A small network was shown many inputs. Here are its activations along a few directions, one row for each input.
In each table, some parts of the input vary, and every possible input appears once, in random order.
Descriptions start from the smaller parts, as in this example, which fits no table here: ring(8) and (point or (values(2) and line(4)) or ring(11)).
Shared parts are said once, and a part with two or three values counts as separate values.

Other details of the inputs vary at random and push rows far along two fixed directions, the same in every table; ignore that.

Rows:
row 1: [ -3  11  11  12 -15   5  -6  13 -12   8  29  13]
row 2: [  3  18  -9  -2  22  14   7 -31  70 -25   2  15]
row 3: [ 27   1 -32 -14   1 -17  -8 -35  27  34 -18  18]
row 4: [  0  11  18 -14  12   8 -15 -33  37   0 -10   1]
row 5: [-18  31  18  -6  39  24  14 -26  58 -30  25   5]
row 6: [-14  -4  13  -6  13   4   3  -9   0  -1 -11  -6]
row 7: [-22   7  39 -14  12  -2   2  29 -57 -15  14 -35]
row 8: [  1  13   4   2 -16 -10  -9  16 -31  20  33   9]
row 9: [ 15 -17 -26   0  -5  -3  -7 -37  47  20 -41  17]
row 10: [ 15   2 -13  -8 -23 -21 -11  18 -37  18   8  -1]
row 11: [ -1   3  -2 -12  23   1   4 -26  25   7 -10   3]
row 12: [ 16   6 -20  -7 -13 -19  -9   2 -20  35  10  11]
row 13: [  5   8  -1  13  -9  13  -3 -10  39 -13   7  17]
row 14: [ 16   0 -29 -14  10 -23   7 -12 -13  34  -4   8]
row 15: [ 17 -25 -26  11  -8   3  -7 -35  63  -2 -57  10]
row 16: [ 50 -36 -96   3 -35 -57  10  28 -54  58 -25  18]
row 17: [ 21 -28 -30  -3 -25 -36  -2  35 -65  22 -23 -14]
row 18: [ 12 -44 -46  16 -24 -28   8  19 -49  42 -32   5]
row 19: [ 23  -1 -47 -14  30 -13  18 -43  54  14 -29  13]
row 20: [ 16 -13 -33  18 -18  -8  11  18  -4   4  -1  17]
row 21: [-27  26  81 -20   4  19 -26  11 -23 -39  17 -39]
row 22: [-24  10  49  18 -17  21 -12  31 -32 -14  43  -6]
row 23: [ -3  18  -9  -2  21   7  11 -19  32   8  24  22]
row 24: [-11 -15  21   6  -4   8  -4   9  -8 -29 -28 -25]
row 25: [-24  34  39 -19  28  12   0   1 -15  -8  41 -11]
row 26: [-33  17  74  15 -11  37 -15  26 -13 -51  40 -20]
row 27: [-30  13  39  15  14  36   8   5  12 -24  37   2]
row 28: [ 10  15 -11   0   1   6  -5 -26  54  -7   4  19]
row 29: [ -2 -22  -2  27 -33  -2   5  50 -53  -8  14  -6]
row 30: [ 17 -34 -21   3 -45 -30 -14  32 -63  25 -30 -10]
row 31: [-26   6  55   2   1  25 -19  -7   8 -22  -5 -20]
row 32: [-28  21  41   6   6  17   7  32 -39  -8  53  -3]
row 33: [ 30  -3 -43 -14  17 -12   5 -41  57   6 -36  10]
row 34: [-14   9  10  10   9  15  16  17  -7 -14  28   2]
row 35: [-10 -10  -5   5  31  22  14 -42  75 -27 -41  -1]
row 36: [ -1 -14   3  -4  -2  -1  -3   3  -1 -17 -30 -17]
row 37: [-11 -11  -1  22   2  16  18  16   2 -14  14   5]
row 38: [ -6   8   3 -11   2 -16   9  38 -69   9  27 -18]
row 39: [-10  -7   1  -6  22  10  12 -21  31 -17 -27  -9]
row 40: [ 24  -4 -18 -13 -19 -25 -14   2 -24  22 -12  -4]
Description of these inputs: ring(5) and line(8).
- Changing only the line(8) part turns row 32 into row 6. The same change can be made to row 13. Which row results? => row 30
- Change only the ring(5) part in row 26. List by row number the other rows that result. => row 22, row 27, row 29, row 37
- Change only the line(8) part in row 9. List by row number the other rows that result. => row 1, row 3, row 4, row 8, row 12, row 22, row 31
- Change only the line(8) part in row 20. List by row number the other rows that result. => row 2, row 16, row 17, row 24, row 29, row 33, row 36

Rows:
row 41: [ -2  -8  25  23 -37   8 -17  37 -36 -12  17  -5]
row 42: [ 35 -19 -80  -5  12 -31  24 -19  25  34 -32  25]
row 43: [ 21 -31 -12   1 -24 -20  -8  23 -50  12 -30 -20]
row 44: [ 20  -8 -51  -4 -30 -41  -3  14 -29  39  -8  16]
row 45: [-22   5  16  -6  24  22   0 -38  66 -35 -29  -7]
row 46: [ 25 -45 -53  12 -40 -33  -9  -1 -14  44 -50  14]
row 47: [-38  40  45 -18  46  29   6 -33  52 -35  18  -7]
row 48: [-20 -29   1  31 -37  -7   6  59 -81   6   7  -9]
row 49: [-15  26  21 -13   5  -1  -8  -4  -2   0  21   0]
row 50: [ -6  15  41 -17   8  -1  -8  28 -73  10  39 -26]
row 51: [ 28 -23 -40  24   2  17   8 -31  84 -11 -35  26]
row 52: [ -1  -3 -19  23 -41 -20   4  50 -60  16  42  12]
row 53: [-17  16  55   9   2  28   2  41 -46 -19  55 -11]
row 54: [  2  31  19 -19  -1  -3 -15   0   2 -14  18  -7]
row 55: [ 15 -25   5   6 -40 -22 -21  32 -74  32 -16 -14]
row 56: [ 50 -11 -78 -10  -4 -34   9 -17  29  27 -31  21]
row 57: [-25  31  18 -18  38  19   6 -38  68 -31   0  -1]
row 58: [ 33 -24 -90  25  -4 -20  35  -3  33  17 -12  37]
row 59: [  4 -11 -14  -7  14 -13  14   9 -41  30   7  -4]
row 60: [ -3   4 -24  -6  24  -3  14 -31  31  22  -4  20]
row 61: [-35  23  44 -12  35  21   4 -14   0  -2  27 -10]
row 62: [ -1   6  31 -13   7  12 -11  -3  10 -38 -12 -26]
row 63: [-24  12  12  18  32  42  21 -33  76 -14  16  30]
row 64: [ 20   0 -29  20 -39 -19  -1  37 -38  12  35  17]
row 65: [ 33 -33 -73   0 -14 -38  17  11 -18  24 -39   6]
row 66: [  7  -1  14  -4   3  14 -20 -40  61 -16 -32   0]
row 67: [ 15 -13 -44  20  32  23  32 -40  90   5 -13  42]
row 68: [  4   8  21  -8  -6   8 -20 -16  29 -25 -15 -10]
row 69: [ 34  -4 -48  -6 -25 -37  -6   9 -31  43  -1  15]
row 70: [ -6  28  39 -15   0   0 -17  12 -40   5  40 -11]
row 71: [-12  -9  20  -8   0  -3   0  25 -41 -26 -13 -33]
row 72: [ 30   2 -36 -13  16  -2   3 -41  74 -13 -34  10]
row 73: [  7 -14  19  -2  -3   2  -9   5 -21   1 -24 -21]
row 74: [  4 -34 -21  28 -16  -1  16  32 -26  -5 -14  -3]
row 75: [-11  -8  24  -4  34  23   6 -33  46 -23 -36 -15]
row 76: [ -6  24  42 -14   2   3 -18   9 -43  14  39 -12]
row 77: [  1  19  21 -14  -9   0 -18   2   1 -20   6 -11]
row 78: [-37  20  70 -11  -2  21 -24   4  -3 -42   9 -30]
row 79: [ 49 -20 -90  22 -14 -21  21  -6  39  21  -7  40]
row 80: [  -6   15   40  -16   -7  -14   -8   55 -113   10   48  -31]
row 81: [  1 -13 -15  26 -32  -3   3  30 -36  37  28  28]
row 82: [ 35 -23 -78  -3  17 -28  24 -26  25  45 -28  30]
row 83: [-22 -19  17   2  -6   0  -4   8 -25  -6 -23 -20]
row 84: [ -1   6  23  16 -22  12  -8  33 -38  10  46  12]
row 85: [-24  -3  27   1  30  28   0 -46  64 -18 -36  -4]
row 86: [ 11 -25 -55   2 -23 -35  10  16 -33  28 -27   6]
row 87: [ 16  23  -9 -18  33   8   4 -40  64 -11  -5   8]
row 88: [-42  13  71  17 -10  38 -17  20  -4 -43  30 -15]
row 89: [-35  25  63 -15 -14   4 -20  34 -56 -28  31 -32]
row 90: [ 11  -2 -27  -2   1 -12  -1 -26  13  48   0  25]
row 91: [-15  23  24 -11  10   3  -8 -11  -1  10  25   4]
row 92: [-21  35  36 -25  50  24   8 -26  56 -51   7 -18]
row 93: [-44  25  92  -8  20  44 -23 -29  39 -40   1 -24]
row 94: [ -6  -9 -31  25 -23 -16  22  40 -44  10  28  13]
row 95: [-13  -7  24  -6  29  22   3 -28  43 -35 -35 -20]
- What do these inputs look like to the network? => ring(5) and (values(3) or line(8))
- Changing only the ring(5) part turns row 51 into row 74. The same change can be made to row 56. Which row results? => row 92
- Changing only the ring(5) part turns row 69 into row 87. The same change can be made to row 64. Which row results? => row 79
- Change only the values(3) part in row 52. List by row number the other rows that result. => row 81, row 88

Rows:
row 96: [-11  12  25 -25  -3  -7 -15  12 -22 -19 -12 -29]
row 97: [-15 -10 -10   9 -22 -18   0  36 -56  22  14   3]
row 98: [  2 -13   9   9 -30 -10 -19   9 -27  12 -11  -8]
row 99: [  6  -5 -34  11   2   0  15 -17  49 -20 -18  12]
row 100: [  18  -55  -28   18  -42  -28    3   54 -104   38  -20   -9]
row 101: [ -4  -6 -39   5  10  -5  13 -24  51   3 -16  20]
row 102: [-18  27  11  -8  64  33  17 -64 109 -30  -4  13]
row 103: [-24  -1  37 -11  15   5   5   3 -31   0  -2 -22]
row 104: [-10  11  39 -13  -7   3 -18  17 -22 -35 -10 -31]
row 105: [ 31 -15 -49  14 -33 -27  -3   6  -1  32  -7  31]
row 106: [  8  -5  -2  -9  -2 -15  -9  -7 -33  32  -7 -10]
row 107: [  4 -19  -4  19  -8   8   7  23 -21   9  10   6]
row 108: [ 16   8 -11 -28  30  -5   2 -37  43  -1 -34  -8]
row 109: [-29  -2  27  -7   3   9  -2  -8   6 -13 -14 -12]
row 110: [ 23 -22 -67  26  -9  -5  12 -32  70  23 -35  44]
row 111: [  9   6 -23  -3  18   4  10 -29  38  25  -2  24]
row 112: [ 23 -27 -54   3 -30 -34 -11 -12  -8  47 -34  14]
row 113: [ 41 -22 -43  11 -19 -16   4   7  -4  34  -3  27]
row 114: [ 20 -18 -56  -1   0 -36  24  16 -35  29  -9   5]
row 115: [ -7  12 -22  -7  30  10  16 -46  93 -29 -16  14]
row 116: [-29  10  32  12  -3  13   2  23 -17 -32  20 -14]
row 117: [-30  30  59   1  55  64   8 -41  97 -68  15  -9]
row 118: [-46  20  79  -2  23  47  -9 -26  51 -61  -3 -20]
row 119: [ 46 -14 -47   4 -10 -13   5  -6  19  21  -6  19]
row 120: [-38  40  68 -16   5  19 -20  13 -22 -31  51 -15]
row 121: [  0  -7  39   4  -4  11 -18   8 -23  -1   3 -19]
row 122: [-22  47  67 -28  27  18  -7   5 -23 -29  52 -28]
row 123: [ 25 -17  -9  -6  -5 -11 -10  15 -24  -4 -26 -16]
row 124: [ 24 -12 -72   8  -6 -11   8 -41  67  36 -30  47]
row 125: [  4  -1  -9  16 -23   1  -2   7   0   9   3  15]
row 126: [ 11  18 -21 -13   1  -6  -4 -24  42   0   3  14]
row 127: [ 17  -5 -12  13   4  20   7 -17  45   8  -3  20]
row 128: [-29  40  80  -8 -13  12 -21  45 -61 -42  57 -37]
row 129: [  8 -17 -10  11 -10  -5  13  41 -57  -9  12 -16]
row 130: [-48  30  82  -8  19  19  -3  40 -72 -19  55 -32]
row 131: [  23  -14  -35   -2  -33  -46    1   51 -115   61   24    6]
- Changing only one part turns row 119 into row 122. The same change can be made to row 117. Which row results? => row 102
- What do these inputs look like to the network? => line(4) and (values(3) or line(6))
- Change only the line(6) part in row 101. List by row number the other rows that result. => row 97, row 115, row 120, row 124, row 126
- Change only the line(4) part in row 110. List by row number the other rows that result. => row 97, row 107, row 130

Rows:
row 132: [ -7  -4   9   1   4  -3   8  17 -37  -4   1 -17]
row 133: [-12  18  45 -15   6  11 -10  21 -24 -31  11 -28]
row 134: [-18   1  33   0  -4  -2  -9  15 -36 -17   5 -29]
row 135: [ 27 -26 -60  21 -29 -26   1   4 -11  42  -9  23]
row 136: [ -9  -2  36   1  -3  12 -10  22 -28 -29   7 -30]
row 137: [ 25  -9 -52  16  20  10  16 -53 104   2 -22  35]
row 138: [ 1 16 -1 -3 13  6  7 -4 22 -6 12 10]
row 139: [-21  27  40 -15  29  24   3  -5  10 -17  38  -3]
row 140: [-19  11  25 -11  13   0   3  20 -34 -15   7 -22]
row 141: [ -3  -8   1  13   0   6   7  15 -16   5  18   6]
row 142: [ -6 -12  12   4 -14   8  -4  20 -13 -22 -11 -15]
row 143: [  1  24  -4  -4  16  13  -3 -38  70  -5   1  22]
row 144: [ 16 -32 -47  12  -7 -22  13   5 -17  19 -26   2]
row 145: [ -6  19  39  -8  27  34  -3 -27  56 -44  -5 -13]
row 146: [ 13   5 -21  -3  26   9   7 -66 102  -9 -40  17]
row 147: [ 12 -21 -40  19 -22 -11  11  18  -8  15  -5  19]
row 148: [ -5  11  38 -12  -5   4 -18  15 -27  -9   5 -17]
row 149: [ 30   5 -67  -5  19  -3   5 -77 117  25 -24  48]
row 150: [  6  -8 -16 -15   0 -19  -2  -4 -25  33 -10  -1]
row 151: [  1 -27 -23   8 -17 -10   2   4 -11  22 -29   8]
row 152: [ 17 -16 -38  -3  -9 -24   3   0 -16  41 -27  11]
row 153: [ 20 -15 -43 -12 -17 -42   0   5 -38  36 -18  -1]
row 154: [ 30 -20 -34 -10 -23 -31 -11   6 -34  39 -17   6]
row 155: [  8   7 -17   2  -9 -14   3  12 -16  12  12  11]
row 156: [-21  20  38   6  11  21  -5  -3  13 -31  30  -9]
row 157: [  8 -25 -37  19 -19  -7  13  18 -10  22  -5  25]
row 158: [ 16   1 -37  -4  -6 -21   4  -6  -1  23   9  17]
row 159: [ 26 -42 -47  13 -44 -27  -6  21 -31  33 -36  13]
row 160: [-22  16  31 -21  21   2   2   9 -31 -17  16 -27]
row 161: [-35   1  44   1   3  15   2  27 -34 -35   8 -28]
row 162: [-13   9  30   5   6  15   6  22 -30  -5  33  -4]
row 163: [  1  12   3   7   0   8  -2 -14  21   3  12  10]
row 164: [ 29 -19 -63   8 -12 -24  16  12 -12  46  -9  33]
row 165: [ 18  -9 -26  12 -12 -12  11  17 -21  19   8  11]
row 166: [  5   5   8 -19   5  -2  -7   2 -10  -8   0 -16]
row 167: [-15   4  56  -1  -6  14 -21  17 -30 -22  12 -27]
row 168: [ 25 -33 -48   9 -22 -30   6   9 -40  52 -27  11]
row 169: [-32   6  49  -3  -9   7  -9  22 -31 -31   5 -29]
row 170: [-27  12  38   9 -13  14  -5  28 -26 -26  32 -11]
row 171: [-10  35  18 -16  46  31   6 -51  91 -30  18  10]
row 172: [-19  -4  35   1  -2   4  -8  15 -41  -1   6 -22]
row 173: [-18  21  18   6  17  36  -4 -45  96 -32   1  18]
row 174: [  3   5  -1   9  -8  -4   4  10 -16   4  18   5]
row 175: [ -2  20  38  -7  27  35 -11 -49  81 -30 -12   1]
row 176: [-19  21  40 -16   5  -3  -9  13 -28 -19   7 -25]
- Changing only one part turns row 141 into row 164. The same change can be made to row 136. Which row results? => row 133
- Changing only one part turns row 175 into row 159. The same change can be made to row 168. Which row results? => row 151
- What do these inputs look like to the network? => line(5) and (line(4) or values(5))
- List by row number the other rows that have the line(5) part in common with row 150. => row 139, row 149, row 153, row 154, row 158, row 160, row 166, row 171
- Change only the line(4) part in row 157. List by row number the other rows that result. => row 147, row 170, row 173
- Change only the values(5) part in row 133. List by row number the other rows that result. => row 140, row 148, row 152, row 176
